Each row below holds a small network's activations on one record, seen along a few directions.
Each row is followed by the record's values for the fields ZUL, KAMEP, ZAKE, RONEN, MOT.
A field that a record lacks is left out.
[-11 -37 -38  18  34 -32 -23 -10 -25 -15 -16 -30   8   3  40] -> (ZUL rodiz; KAMEP guve; ZAKE migu; RONEN gebo)
[ 12 -17 -17  -2 -37  15 -11 -43 -14  60   0 -19 -48 -23 -14] -> (ZUL rodiz; KAMEP guve; RONEN nimem)
[  3  19  31  12 -20 -17 -28 -44 -53 -69  -9  20  39 -12  11] -> (ZUL nobir; KAMEP rifen; RONEN sasop; MOT vos)
[-24 -25  -8  -7  26  12  33  -5  22  17 -58  14 -55 -41  22] -> (ZUL rodiz; KAMEP rifen; RONEN sasop; MOT gar)
[  0 -24   4  -7  53 -16 -40   6  16  26 -30 -26 -40  51  13] -> (ZUL nobir; KAMEP guve; ZAKE migu; RONEN gebo)
[ 44   6   4 -24  45   0  25  -8  30  28  13   7 -16  34 -31] -> (ZUL nobir; KAMEP guve; ZAKE vare; RONEN gebo)
[  4 -41   9 -74  37 -23 -64  29  24  57  32  -2  19  34  -2] -> (ZUL nobir; KAMEP rifen; ZAKE fifu; RONEN gebo)
[ -3  12   3  54  19   2  21  -5 -54  21 -11 -13  26 -20 -21] -> (ZUL nobir; KAMEP rifen; RONEN nimem)
[-26 -21   1  40  31 -37  16  -1 -24 -16 -46 -38   3   0  25] -> (ZUL rodiz; KAMEP guve; ZAKE migu; RONEN gebo)
[  4 -21  -2 -35  36   6  15  15  15  53  -1 -26   1   3 -26] -> (ZUL nobir; KAMEP guve; ZAKE vare; RONEN gebo)
[-52  36 -19  -6 -28  29  61 -33  41  25  29 -37   7  46  -1] -> (ZUL rodiz; KAMEP guve; ZAKE vare; RONEN gebo)
[ 23   5  -9 -21 -20  11  19   3  -9  40 -13  19  79   0 -51] -> (ZUL nobir; KAMEP guve; ZAKE vare; RONEN gebo)
[ 51  28 -36  53 -22 -36  -3  19  -2  22  36   9 -41  -2   4] -> (ZUL rodiz; KAMEP rifen; RONEN nimem)
[  1  24  67   4  40   6  12 -82  19  -5 -22  28  -7  -1  23] -> (ZUL nobir; KAMEP rifen; RONEN sasop; MOT vos)
[-10  31  31  61   9  -5   5   5 -75   0  15  -4  35 -13   2] -> (ZUL nobir; KAMEP rifen; RONEN nimem)
[-53  45 -18  -5   6  39   5  19 -29   3 -41  20 -12  11 -15] -> (ZUL nobir; KAMEP guve; RONEN sasop; MOT sepe)
[-80 -10  19  25 -20   9  12 -10  18  28  26 -32  25  44 -62] -> (ZUL rodiz; KAMEP rifen; ZAKE fifu; RONEN gebo)
[-43 -19 -46  -4  35  10  16   8 -17 -36 -22 -23  -8 -61  -5] -> (ZUL rodiz; KAMEP rifen; RONEN sasop; MOT gar)
[ 46 -65  25  35 -35  55   0  41  52 -36  21  30 -19   9  46] -> (ZUL rodiz; KAMEP rifen; RONEN sasop; MOT vos)
[ 11 -25  27 -55 -57 -43  13  75   7 -16 -17  51 -12 -33  -9] -> (ZUL rodiz; KAMEP guve; RONEN sasop; MOT sepe)
[ 18   6 -45 -42 -23 -11  18  24  60  27  15  -9  74 -44   5] -> (ZUL rodiz; KAMEP guve; ZAKE vare; RONEN gebo)
[-59  -2 -12 -48 -41 -31  20   3 -57 -10  20  42 -37  23   7] -> (ZUL rodiz; KAMEP guve; RONEN sasop; MOT sepe)
[  8 -10 -39 -36  11 -13   0  16  25  22  11 -25  55 -56  27] -> (ZUL rodiz; KAMEP guve; ZAKE vare; RONEN gebo)
[-18  56  -4  15  -7  13  -7  45  -8 -10 -39  42   7  -5 -14] -> (ZUL nobir; KAMEP guve; RONEN sasop; MOT sepe)
[-16  42  10  44   9   2 -37 -36 -27 -39 -36  11  -4 -10  16] -> (ZUL nobir; KAMEP rifen; RONEN sasop; MOT vos)
[-17 -45   8 -38 -44   1  40  58 -17  -2 -14  62  -8 -17   3] -> (ZUL rodiz; KAMEP guve; RONEN sasop; MOT sepe)
[ -7  -1  24 -29 -48 -19  36  74  -5   4 -18  45 -33 -25  57] -> (ZUL rodiz; KAMEP guve; RONEN sasop; MOT sepe)
[  8 -12 -13   1   6 -25 -48  -3 -36  -6 -25  -3  37  34  21] -> (ZUL nobir; KAMEP guve; ZAKE migu; RONEN gebo)
[-20 -17  13  -6  -2 -15   1  30  57   7 -28 -29  31  33 -39] -> (ZUL rodiz; KAMEP rifen; ZAKE fifu; RONEN gebo)
[ -4 -51   1 -37  69  39  30 -17 -15 -28  80  28 -44  21 -45] -> (ZUL nobir; KAMEP rifen; RONEN sasop; MOT gar)
[  6  50 -18 -19  32 -25   0  20  15 -68   5  20 -25   1  -4] -> (ZUL nobir; KAMEP guve; RONEN sasop; MOT sepe)
[-24 -20 -17  -9  14 -11  51  13  -6 -14  -4 -12  17 -82  41] -> (ZUL rodiz; KAMEP rifen; RONEN sasop; MOT gar)
[-34  19  17   7 -28   3 -43 -66  78  12 -27  25 -17 -30  11] -> (ZUL rodiz; KAMEP rifen; RONEN sasop; MOT vos)
[-14 -26 -13 -14   1 -23  19 -16 -12  31 -11  48 -52 -16 -26] -> (ZUL rodiz; KAMEP rifen; RONEN sasop; MOT gar)
[ 24  11  33  -5  39 -60  -9 -10 -10 -61  27 -17  -8  19  40] -> (ZUL nobir; KAMEP guve; ZAKE migu; RONEN gebo)
[ -1   1  46   2  55  33  19 -35  41 -28 -15  -2 -50   9  43] -> (ZUL nobir; KAMEP rifen; RONEN sasop; MOT vos)
[  4  20  25  44   3  -9   9  -2 -70   6   2  -6  32 -15 -15] -> (ZUL nobir; KAMEP rifen; RONEN nimem)
[  2 -12  11  31  24  -6  32  35 -10  -5 -13 -35  -8 -38  15] -> (ZUL rodiz; KAMEP rifen; RONEN nimem)
[ 14 -32 -34 -14  46 -26 -65  -8   7  21   4  -5  -1  38  17] -> (ZUL nobir; KAMEP guve; ZAKE migu; RONEN gebo)
[-59 -29   7  -7 -24 -25 -26 -20  14  -2   3 -37   9  43   6] -> (ZUL rodiz; KAMEP guve; ZAKE migu; RONEN gebo)
[ 38 -58  35  24 -52   4  60 -34  13  29   3  45  11 -18  84] -> (ZUL rodiz; KAMEP rifen; RONEN sasop; MOT vos)
[ -8 -21   4 -12   3 -36   1  39  39  12 -36 -17  13   8  17] -> (ZUL rodiz; KAMEP rifen; ZAKE fifu; RONEN gebo)
[ -7 -43   7   9  37  -6  31  10 -16  -1   8 -18  -9  35 -40] -> (ZUL nobir; KAMEP rifen; ZAKE fifu; RONEN gebo)
[-27 -34  79  11 -38  -8 -31 -59  29  35  -3  25  10 -48  -2] -> (ZUL rodiz; KAMEP rifen; RONEN sasop; MOT vos)
[  8   8  32 -28  20   5 -26 -43  52 -56 -24   0 -12 -27  -3] -> (ZUL nobir; KAMEP rifen; RONEN sasop; MOT vos)
[-17 -28   5 -18  60 -11  24  -1 -22  44   6 -16 -20  43 -10] -> (ZUL nobir; KAMEP rifen; ZAKE fifu; RONEN gebo)
[ 48   0 -18 -46 -63  42 -14 -42 -51   0 -51 -46   1   4 -27] -> (ZUL nobir; KAMEP guve; RONEN nimem)
[-24  35 -57  29  31   5 -15 -14 -30 -35 -29  11  -2 -21 -32] -> (ZUL nobir; KAMEP rifen; RONEN sasop; MOT gar)
[ 13   1  39  -2  55 -14  26  11  23  16 -11 -18 -51  69 -32] -> (ZUL nobir; KAMEP rifen; ZAKE fifu; RONEN gebo)
[-11  77 -10  13  -1  29 -17  60  30 -12 -54  30 -30  13  -3] -> (ZUL nobir; KAMEP guve; RONEN sasop; MOT sepe)
[ 20  11  74 -23  19 -16   0 -56  -9 -59  31  27  14   0  17] -> (ZUL nobir; KAMEP rifen; RONEN sasop; MOT vos)
[ 30  48   4  -5 -25  33 -10 -12 -28 -15 -36 -47 -17   4  34] -> (ZUL nobir; KAMEP guve; RONEN nimem)
[-36   1 -20  -3 -19 -50 -23  -8  22 -47  30 -48  16  23  52] -> (ZUL rodiz; KAMEP guve; ZAKE migu; RONEN gebo)
[ 20  51  28  12   0 -31 -12 -25 -13 -79 -12  10  30 -21  44] -> (ZUL nobir; KAMEP rifen; RONEN sasop; MOT vos)
[  7 -37  15 -16  60  -9 -23  -8   6  30 -16 -13 -59  60  10] -> (ZUL nobir; KAMEP guve; ZAKE migu; RONEN gebo)
[ 10 -15 -29  27  16 -22 -50   4 -18   8 -39  10  30  27  15] -> (ZUL nobir; KAMEP guve; ZAKE migu; RONEN gebo)
[ 26  22 -20 -48   3  35  -9  13  18  59  12  18  49   8  12] -> (ZUL nobir; KAMEP guve; ZAKE vare; RONEN gebo)
[ 37  53  14  16   0  10  10  30  45  -6 -23   6  27  22 -12] -> (ZUL nobir; KAMEP guve; ZAKE vare; RONEN gebo)
[ -8  -7  35   5 -29 -14 -28 -42  52  -2 -15  15   1 -38   6] -> (ZUL rodiz; KAMEP rifen; RONEN sasop; MOT vos)
[ 11  26 -39  22 -26 -20  49  -4  36 -20 -11   1   3  67   4] -> (ZUL rodiz; KAMEP rifen; ZAKE fifu; RONEN gebo)
[ -5  25  48  -6  30 -13   6 -71 -17 -43  19  17   8 -10  30] -> (ZUL nobir; KAMEP rifen; RONEN sasop; MOT vos)
[ 37  26  86 -14  17 -15  -1 -24  22 -58  26  28   9   2  28] -> (ZUL nobir; KAMEP rifen; RONEN sasop; MOT vos)
[-13 -49 -22 -35   9 -32  -5  28   3  43  -4  -4  72 -25  -7] -> (ZUL rodiz; KAMEP rifen; ZAKE fifu; RONEN gebo)
[ 24   2  45 -20  43 -33  -4  22  13  -2  19  -7 -21  31 -11] -> (ZUL nobir; KAMEP rifen; ZAKE fifu; RONEN gebo)
[ -6  11 -11  74 -28  -4 -40   8  -5  63  50   1 -30 -23 -33] -> (ZUL rodiz; KAMEP rifen; RONEN nimem)
[ 26  17  17  33  -6 -13   0   2 -47  -4  -7   0  36 -14 -33] -> (ZUL nobir; KAMEP rifen; RONEN nimem)
[-40  17  11  27 -26 -41   9 -14  29 -36  13 -55 -31  77   2] -> (ZUL rodiz; KAMEP guve; ZAKE migu; RONEN gebo)
[  3  61 -46  -6  31  -7  -3  -3   0 -61   1  17  -1 -25   6] -> (ZUL nobir; KAMEP rifen; RONEN sasop; MOT gar)

Here are new rows. What are their fields?
[ 38  25  43  -2 -11  22 -19  -4  33 -50   1  27  25  -4  13] -> (ZUL nobir; KAMEP rifen; RONEN sasop; MOT vos)
[ -6  12  13  31   3  30 -16 -43  -7 -15 -39  19  18 -18   2] -> (ZUL nobir; KAMEP rifen; RONEN sasop; MOT vos)
[ 56  27  47 -73 -15  17  -4 -22 -47 -15  36 -37 -23  14   0] -> (ZUL nobir; KAMEP guve; RONEN nimem)
[ 29  -6  -1 -17 -13  30  12 -21 -47  20 -33 -39  -1  -5 -35] -> (ZUL nobir; KAMEP guve; RONEN nimem)
[ 16 -35 -28  16  -2  60  17  -5   2   8 -28 -28 -35 -14  17] -> (ZUL rodiz; KAMEP guve; RONEN nimem)
[ 33  14  25 -47  15  41  20 -34 -12  28  -3 -40 -51  16  -6] -> (ZUL nobir; KAMEP guve; RONEN nimem)
[-23 -38 -14  28  36 -34  -2  -2 -26   4 -44 -32   2   1  25] -> (ZUL rodiz; KAMEP guve; ZAKE migu; RONEN gebo)
[  8  19  32  23  43  -2  29  -7 -32  18  31 -12   7 -11 -13] -> (ZUL nobir; KAMEP rifen; RONEN nimem)
[ 21  -9  -6 -19  44 -20 -68   7  42  17 -11 -13 -24  60  15] -> (ZUL nobir; KAMEP guve; ZAKE migu; RONEN gebo)
[ -8  74  10 -27  -5  25  -3  61   9 -19 -18  40 -21   9  12] -> (ZUL nobir; KAMEP guve; RONEN sasop; MOT sepe)
[  4  30 -51  28 -36 -58  -3 -20  34 -63  22 -18 -10  69  54] -> (ZUL rodiz; KAMEP guve; ZAKE migu; RONEN gebo)
[-68 -25  13 -61 -65 -33  11  -3 -49  13  10  69 -43  17  -5] -> (ZUL rodiz; KAMEP guve; RONEN sasop; MOT sepe)
[ 31 -42  69  20 -29   1  45 -29  39   2   5  19  29 -38  82] -> (ZUL rodiz; KAMEP rifen; RONEN sasop; MOT vos)
[ -2  59 -39   3  20  -8   1   4  -9 -58 -10  20  13 -24   9] -> (ZUL nobir; KAMEP rifen; RONEN sasop; MOT gar)
[ 27 -15 -13 -28 -24  28  14 -36 -65  17 -28 -44  12 -11 -41] -> (ZUL nobir; KAMEP guve; RONEN nimem)
[ -2 -15 -12 -48  52  -8  -3   4  12 -59  13 -17 -40 -34 -37] -> (ZUL nobir; KAMEP rifen; RONEN sasop; MOT gar)
[ 10 -66  -9 -62  43 -24 -43  12   0  70  16  15  27  28 -32] -> (ZUL nobir; KAMEP rifen; ZAKE fifu; RONEN gebo)
[  5  -2 -24 -40  57 -21   3 -23  11 -42  14  -4 -20 -37 -53] -> (ZUL nobir; KAMEP rifen; RONEN sasop; MOT gar)
[-25   5 -15   9   6  31  10  58  -3 -27 -11  20 -20  -4   4] -> (ZUL rodiz; KAMEP guve; RONEN sasop; MOT sepe)
[ 17 -83   6  30 -38  55  18  23  16 -37  42  28  26 -17  37] -> (ZUL rodiz; KAMEP rifen; RONEN sasop; MOT vos)
[-55  12 -18 -30 -28  21  33 -28  28  31  39 -49  31   6   0] -> (ZUL rodiz; KAMEP guve; ZAKE vare; RONEN gebo)
[-13 -24 -41 -21  26   3 -83  -6 -34  41 -16  11  34  39  64] -> (ZUL nobir; KAMEP guve; ZAKE migu; RONEN gebo)
[ -8 -41 -13  23   9  59  -4  -3  55 -47 -38   4 -11 -33  32] -> (ZUL rodiz; KAMEP rifen; RONEN sasop; MOT vos)
[  7 -19  10 -41  41 -12 -41  11   9  31  33  -6  16  36  -2] -> (ZUL nobir; KAMEP rifen; ZAKE fifu; RONEN gebo)
[ 12  34   5  13 -15  21 -45 -30   5 -43 -61  24   0  -5  -6] -> (ZUL nobir; KAMEP rifen; RONEN sasop; MOT vos)
[-47  35 -48  20  -3  16 -51 -30  54  16  11  43 -49 -15 -32] -> (ZUL rodiz; KAMEP rifen; RONEN sasop; MOT gar)
[ 14   8 -56 -56  -2  17  -9   2 -15  53  30  16  95 -25  32] -> (ZUL nobir; KAMEP guve; ZAKE vare; RONEN gebo)
[ 32  21  -4 -37 -52   3  -2 -34 -86 -42   5 -49  29  -6  15] -> (ZUL nobir; KAMEP guve; RONEN nimem)
[ 34  15  31  19 -16 -37 -20  46  35   1  11 -21 -25 -31 -14] -> (ZUL rodiz; KAMEP rifen; RONEN nimem)
[ 20  28 -38 -27 -15  16   9   2  -6  21   8  -1  72  -9  11] -> (ZUL nobir; KAMEP guve; ZAKE vare; RONEN gebo)
[  2   0 -27 -40   8   4  35   6  58   0 -42  27 -19 -62  15] -> (ZUL rodiz; KAMEP rifen; RONEN sasop; MOT gar)
[-14  25 -67  -6   2 -27 -37 -18  51 -52   0  -1 -23 -58 -10] -> (ZUL rodiz; KAMEP rifen; RONEN sasop; MOT gar)
[ 16  47  -6 -58  13  35 -17  32  31  61  32  13  47  10  55] -> (ZUL nobir; KAMEP guve; ZAKE vare; RONEN gebo)
[ 39  36  -9  13  -4  -3  15  17  19 -10  -9  12  51  -5  -6] -> (ZUL nobir; KAMEP guve; ZAKE vare; RONEN gebo)
